A small network was shown many inputs. Here are its activations along a few directions, one row for each input.
In each table, some parts of the input vary, and every possible input appears once, in random order.
A made-up example of a description, with smaller parts first: values(2) and (point or ring(9) or (line(4) and ring(5))).
Shared parts are said once, and a part with two or three values counts as separate values.
(in the rows, 128 means zero)

Other details of the inputs vary at random and push rows far along two fixed directions, the same in every table; ignore that.

A family of inputs:
row 1: [101  94 123  82 141 144 176 155  79 107 112 135]
row 2: [167 122 140  80 134 138 146 170 108 142 125 113]
row 3: [107 199 153 211 136 131 104 129 154 105 121 120]
row 4: [164 157  74 188 134 116  76  79 163 196  93 154]
row 5: [ 92 180 127 191 133 121 114 114 177 101 146 121]
row 6: [155 116 102 135 113 126 127 107 147 153 152 132]
row 7: [176 132  88 161 103 128  95  96 123 181  93 135]
row 8: [ 91 163 194 151 144 136 119 130 132  91 117 114]
row 9: [174 123 127  92 131 135 137 163 127 149 140 111]
row 10: [147 130  66 155 101 110 101  77 151 174 128 138]
row 11: [158 114  88 146 102 135 108 119 133 143 141 124]
row 12: [ 91 172 171 178 117 144 120 140 118  67 122 111]
row 13: [116 209 168 169 147 117  89 123 171 119 108 124]
row 14: [172 120 139 126 128 138 117 131 119 163 131 116]
row 15: [ 63 127 191 105 140 142 160 152 128  51 163  99]
row 16: [ 64 161 158 153 135 121 125 110 140  84 139 144]
row 17: [184 119  85 156  96 137 106 117 126 170 129 121]
row 18: [118  97  90 104 109 128 137 112  99 139 122 140]
row 19: [131  84 114  93 129 153 177 174  98 101 147 113]
row 20: [108  92 138  76 133 130 163 131 113 120 147 116]
row 21: [103 172 178 182 124 140 119 137 147  78 150 117]
row 22: [155 138 103  98 145 114 107 116 140 176 114 146]
row 23: [121  92 142  93 131 147 157 137  92 112 107 138]
row 24: [ 94 155 167 209 122  47  73 140 186 106 111 154]
row 25: [165 117 116  87 135 130 130 155 141 142 150 117]
row 26: [131 106 113  55 142 121 152 141 113 147 130 135]
row 27: [ 54 160 142 151 144 126 141 127 132  80 129 133]
row 28: [169 110 119 125 120 136 132 121 108 163 108 137]
row 29: [164 114 103 137 122 143 144 151 117 148 134 116]
row 30: [144 134  78 155 112 118  86  81 132 174 105 153]
row 31: [126  80 148  69 144 147 152 140  89 123 110 125]
row 32: [110  91 137  84 134 141 163 138  86 113 121 143]
row 33: [129  98 130  88 141 132 131 119 106 149 122 137]
row 34: [ 55 137 161 132 114 142 155 146 121  37 146 103]
row 35: [123 105 149  50 150 140 161 163  98 109 103 126]
row 36: [150 114 114  75 133 125 145 146 141 142 149 116]
row 37: [ 95 139 158 182 130  33  97 108 149  82 115 161]
row 38: [109 105 103 105 129 131 172 136 115 120 135 124]
row 39: [ 70 171 163 157 147 114  99  97 157 105 142 134]
row 40: [163 134  76 167 110 122  77  76 141 184  90 150]
row 41: [ 68 149 161 141 128 126 146 119 142  72 148 128]
row 42: [151 145  93 113 133 104 112 106 169 175 138 134]
row 43: [140  84 144  84 132 147 148 155 111 116 158 108]
row 44: [185 137 113 165 116 131 102 111 134 179 126 136]
row 45: [148 111 115 121 129 143 153 145  97 143  99 126]
row 46: [149  99 151 100 128 149 146 156 107 128 149 104]
row 47: [171 108 102 135 114 135 119 122 140 154 154 133]
Description of these inputs: values(2) or (line(5) and ring(9)).
Q: Change only the ring(9) part in row 15. List by row number the other rows that result.
A: row 8, row 14, row 20, row 31, row 33, row 39, row 43, row 46
Q: Change only the line(5) part in row 29. List by row number the other rows that result.
A: row 9, row 17, row 21, row 46
Q: Start at row 30 and move only the line(5) part, one step at a time. The first step leads to row 1. Which rows follow, in order?
A: row 32, row 33, row 22

A family of inputs:
row 48: [115 162 144 161 132 154 107 109 129 110 121 121]
row 49: [ 66 161 168 135 145 137 153 150 136  65 147 110]
row 50: [ 93  62 117  45 138 101 178 142  79 104 124 151]
row 51: [135  89 158  79 120 133 163 171  81 101 122 115]
row 52: [136 131  99 137 140  78  92  88 137 170  95 172]
row 53: [184 100 104  82 124 145 142 122 101 178 118 131]
row 54: [135 169 110 145 132 109 107 122 168 131 137 129]
row 55: [116 135 132 159 105 125 111 122 136 113 147 127]
row 56: [173  56  94  94 114 148 150 127 100 158 144 121]
row 57: [152 149 101 141 122 128 109  92 156 163 143 132]
row 58: [179  79 117  71 136 132 146 163 111 170 119 128]
row 59: [ 92 127 107 126 135  89 104  89 156 139 120 156]
row 60: [ 77 146 181 136 124 119 140 151 131  54 148 112]
row 61: [ 82 129 161 146 133 142 153 163 122  54 147 112]
row 62: [ 79 130 133 151 127 114 120 103 111 108  94 163]
row 63: [149 148 106 159 122 139 108 126 134 135 105 125]
row 64: [ 27 137 167 130 138  99 155 125 124  43 121 144]
row 65: [ 73 144 191 122 146 134 133 138 153  71 156 110]
row 66: [120 107  72 155 117 101 104  74 134 153 113 159]
row 67: [124 138 105 155 130 143 120 119 139 132 141 118]
row 68: [159  56  82  66 124 103 156 119  79 177  87 162]
row 69: [133 122  85 168 125 104  87  75 128 163  87 163]
row 70: [156 140  76 162 114 131 106 110 153 149 128 126]
row 71: [ 81 137 197 138 132 154 145 148 107  64 129 119]
row 72: [159 132  83 149 117 143 102  85 141 167 141 129]
row 73: [156 145 105 153 129 132 117 117 131 174 115 124]
row 74: [118  88 120  71 117 147 195 172  85  92 133 105]
row 75: [108 143 148 165 120 136 116 109 148 109 151 129]
row 76: [120 148 120 125 143 131 114 123 162 147 146 120]
row 77: [160 146  96 170 132 143  96 109 137 172 115 127]
row 78: [ 33 145 184 117 152 109 132 133 126  60 100 144]
row 79: [133 152 120 151 118 142 121 135 129 126 109 131]
row 80: [167 153  93 159 117 122 108 115 143 168 104 127]
row 81: [143  69 138  87 113 150 158 168  66 105 119 111]
row 82: [145 156 148 150 129 104  87 125 145 135 125 131]
row 83: [108 173 143 137 142 125 111 108 158 112 155 126]
row 84: [118 148 119 146 116 147 118 101 138 131 146 132]
row 85: [199  68 116  62 134 132 145 138  97 184 126 132]
row 86: [158 136  98 167 118 110 114 116 157 163 140 131]
row 87: [124 148 104 154 112 135 124 125 145 121 133 129]
row 88: [178 147 113 165 129 110 101 121 156 176 117 141]
row 89: [ 60 148 161 138 134 155 156 152 119  62 149 113]
row 90: [127 156 167 159 136 125 111 118 147 120 124 126]
row 91: [175  72 111  94 100 140 140 147  78 158 118 131]
row 92: [120 158 163 147 130 115  88 129 157 121 122 121]
row 93: [119 164 153 126 143 142 103 114 149 134 124 124]
row 94: [167 160 100 155 124 119 104 119 153 162 106 132]
row 95: [ 82 131 102 165 117 101 109  80 140 124 118 165]
row 96: [113 149 133 173 122 127 120 131 151 111 146 134]
row 97: [114 146 138 165 110 112 112 120 144 110 144 116]
row 98: [167  85  82  61 123 136 151 149 122 162 132 120]
row 99: [165  91  77 100 118 138 155 130 109 178 139 118]
row 100: [110 147 148 136 141 118 121 143 167 111 148 123]
row 101: [137  97 150  47 141 153 170 159  79 115 128 119]
row 102: [166 133 135 131 137 125  90 106 158 179 122 131]
row 103: [137  82 142  98 131 154 170 178  79 100 120 117]
row 104: [157 153 108 158 117 145  93  90 137 175 119 142]
row 105: [182  87 106 106 120 130 153 152  98 169 115 127]
row 106: [170 128 116 154 107 113 101 116 127 167 116 126]
row 107: [183  82  90  98 119 120 152 145 123 170 140 133]
row 108: [179 155  96 136 132 113  99 123 150 173 111 137]
row 109: [120 151 151 168 128 135 121 143 133 110 122 134]
row 110: [175  62  98  59 113 125 138 144 113 172 143 121]
row 111: [188  83 115  76 138 123 151 164 100 166 123 134]
row 112: [115 153 151 146 128 102 103 128 154 105 153 124]
row 113: [113 161 152 144 129 143 125 115 124 116 120 118]
row 114: [ 85 157 174 110 145 142 141 166 133  71 116 110]
row 115: [140 143 136 141 137 112 106 107 162 140 154 130]
row 116: [ 77 173 185 128 161 136 138 160 128  73 130 114]
row 117: [ 65 154 178 102 146 149 142 136 139  68 153 109]
row 118: [157 151  87 149 118 114 112 115 163 156 130 131]
row 119: [108 154 131 142 122 137 129 106 137 118 144 117]
row 120: [129  82 143  61 139 129 184 184  99  98 152 120]
row 121: [ 90  76 132  80 127 116 177 138  65 104  89 143]
row 122: [134 133 115 172 109 121  94 110 144 126 143 121]
row 123: [111 171 140 172 132 146 111 125 136 126 121 129]
row 124: [117  93 133  55 144 143 184 173  95 106 153 112]
row 125: [116 164 146 135 151 136 108 133 153 139 122 121]
row 126: [ 78 144 178 148 130 132 146 130 135  70 150 109]
row 127: [133 166 132 156 141 130 114 125 145 144 119 126]
row 128: [147  62 144  80 126 164 168 158  71 116 122 113]
row 129: [164 132 109 152 123 115 104  94 163 170 146 133]
row 130: [120 146 165 158 129 131 122 119 131 116 123 118]
row 131: [ 77  66 121  76 121 111 186 132  74  95 114 139]
Q: What do these inputs look like to the network?
A: values(2) and line(6) and (point or ring(6))
Q: Changing only the line(6) part turns row 77 into row 116. The same change can be made to row 128. Which row results?
A: row 85
Q: Changing only the line(6) part turns row 62 into row 69. The same change can be made to row 91. Which row results?
A: row 81
Q: Changing only the line(6) part turns row 103 into row 109. The same change can be made to row 66. Which row results?
A: row 95
Q: List by row number the other rows that have the line(6) part and the values(2) part in common with row 68.
A: row 51, row 53, row 88, row 90, row 94, row 127
Q: Change only the values(2) part in row 97. List by row number the other rows that result.
A: row 106
Q: Change only the values(2) part in row 75. List by row number the other rows that result.
A: row 71
Q: Change only the line(6) part in row 113. List by row number the other rows that result.
A: row 48, row 53, row 93, row 101, row 104
Q: Start at row 58 and move only the ring(6) part, one step at a time. The first step leads to row 114. Which rows follow, in order?
A: row 125, row 93, row 102, row 92

A family of inputs:
row 132: [ 90 165 174 160 130 139 132 148 135  67 135 106]
row 133: [116  98 162  87 134 148 179 173  89  84 134 111]
row 134: [ 56  90 164  79 134 140 179 149  80  53 122 126]
row 135: [131 142 141 120 133 129 124 129 130 128 126 126]
row 136: [ 37 172 167 159 142 109 131 124 146  53 127 133]
row 137: [143  96 127  84 134 151 159 151 103 127 135 119]
row 138: [120 106 145  80 135 135 160 153 109 108 139 115]
row 139: [175  93 106 106 116 139 143 140 112 160 126 122]
row 140: [105 181 161 171 141 119  94 120 159 108 125 126]
row 141: [198  96  81 113 114 140 124 129 111 191 122 125]
row 142: [100 162 154 149 132 148 125 136 139  88 138 109]
row 143: [ 99 164 118 179 128  94  93  97 163 122 121 151]
row 144: [113 113 154  89 126 160 172 167  87  86 133 106]
row 145: [124  89 147  79 122 153 176 175  91  93 143 111]
row 146: [134  98 128  86 123 150 168 159  98 114 142 106]
row 147: [153 169 109 181 131 114  85  94 178 169 141 133]
row 148: [196  92  80  88 124 129 121 117 125 200 127 133]
row 149: [198  94  83 113 118 126 122 124 127 193 138 135]
row 150: [125 144 100 149 127 106 107  95 141 153 108 153]
row 151: [193  88  84  99 116 122 122 127 125 194 133 134]
row 152: [130 114 103 130 124 104 126 115 125 143 109 148]
row 153: [134  87  89  88 127 122 147 124 106 148 113 145]
row 154: [165 100 101  97 126 128 135 130 125 171 137 125]
row 155: [101 165 162 151 132 143 127 136 138  94 132 117]
row 156: [ 73 167 148 174 129 111 103  92 145  99 116 145]
row 157: [120 171 102 194 130  95  75  82 167 155 106 156]
row 158: [ 76 158 187 147 138 148 141 158 125  59 131 109]
row 159: [ 37 161 179 168 132 111 121 118 138  46 130 136]
row 160: [101  88 122  96 124 122 156 123  99 114 127 138]
row 161: [132 176 124 182 128 124  93 104 175 143 141 124]
row 162: [152 174 116 182 127 102  68  93 183 162 134 138]
row 163: [176  90  93  87 125 136 133 130 119 180 129 128]
row 164: [108 102 166  87 139 153 175 176  85  82 131 111]
row 165: [128 185 139 183 135 125  92 105 165 136 131 131]
row 166: [154  91 129  82 127 130 152 150 103 135 124 121]
row 167: [144  87 134  80 127 136 161 160  98 128 127 120]
row 168: [ 60 141 163 151 134 119 128 120 118  73 113 138]
row 169: [209  98  68 120 107 130 114 120 127 202 136 129]
row 170: [117 171 140 167 131 139 105 118 161 117 136 120]
row 171: [134  74 106  99 116 117 147 119  94 141 112 144]
row 172: [147 156 121 150 130 122  98 108 153 162 126 134]
row 173: [170 168 100 188 128 108  61  88 179 196 120 141]
Q: Changing only one part turns row 166 into row 135. The same change can be made to row 167. Which row results?
A: row 172
Q: What do these inputs look like to the network?
A: ring(6) and (values(2) or line(5))
Q: Start at row 146 and move only the line(5) part, one step at a time. The first step leads to row 161. Which rows follow, in order?
A: row 147, row 154, row 138
Q: Change only the ring(6) part in row 153. List by row number the other rows that result.
A: row 136, row 143, row 150, row 152, row 157
Q: List by row number the other rows that have the ring(6) part in common with row 163.
A: row 134, row 137, row 142, row 148, row 153, row 170
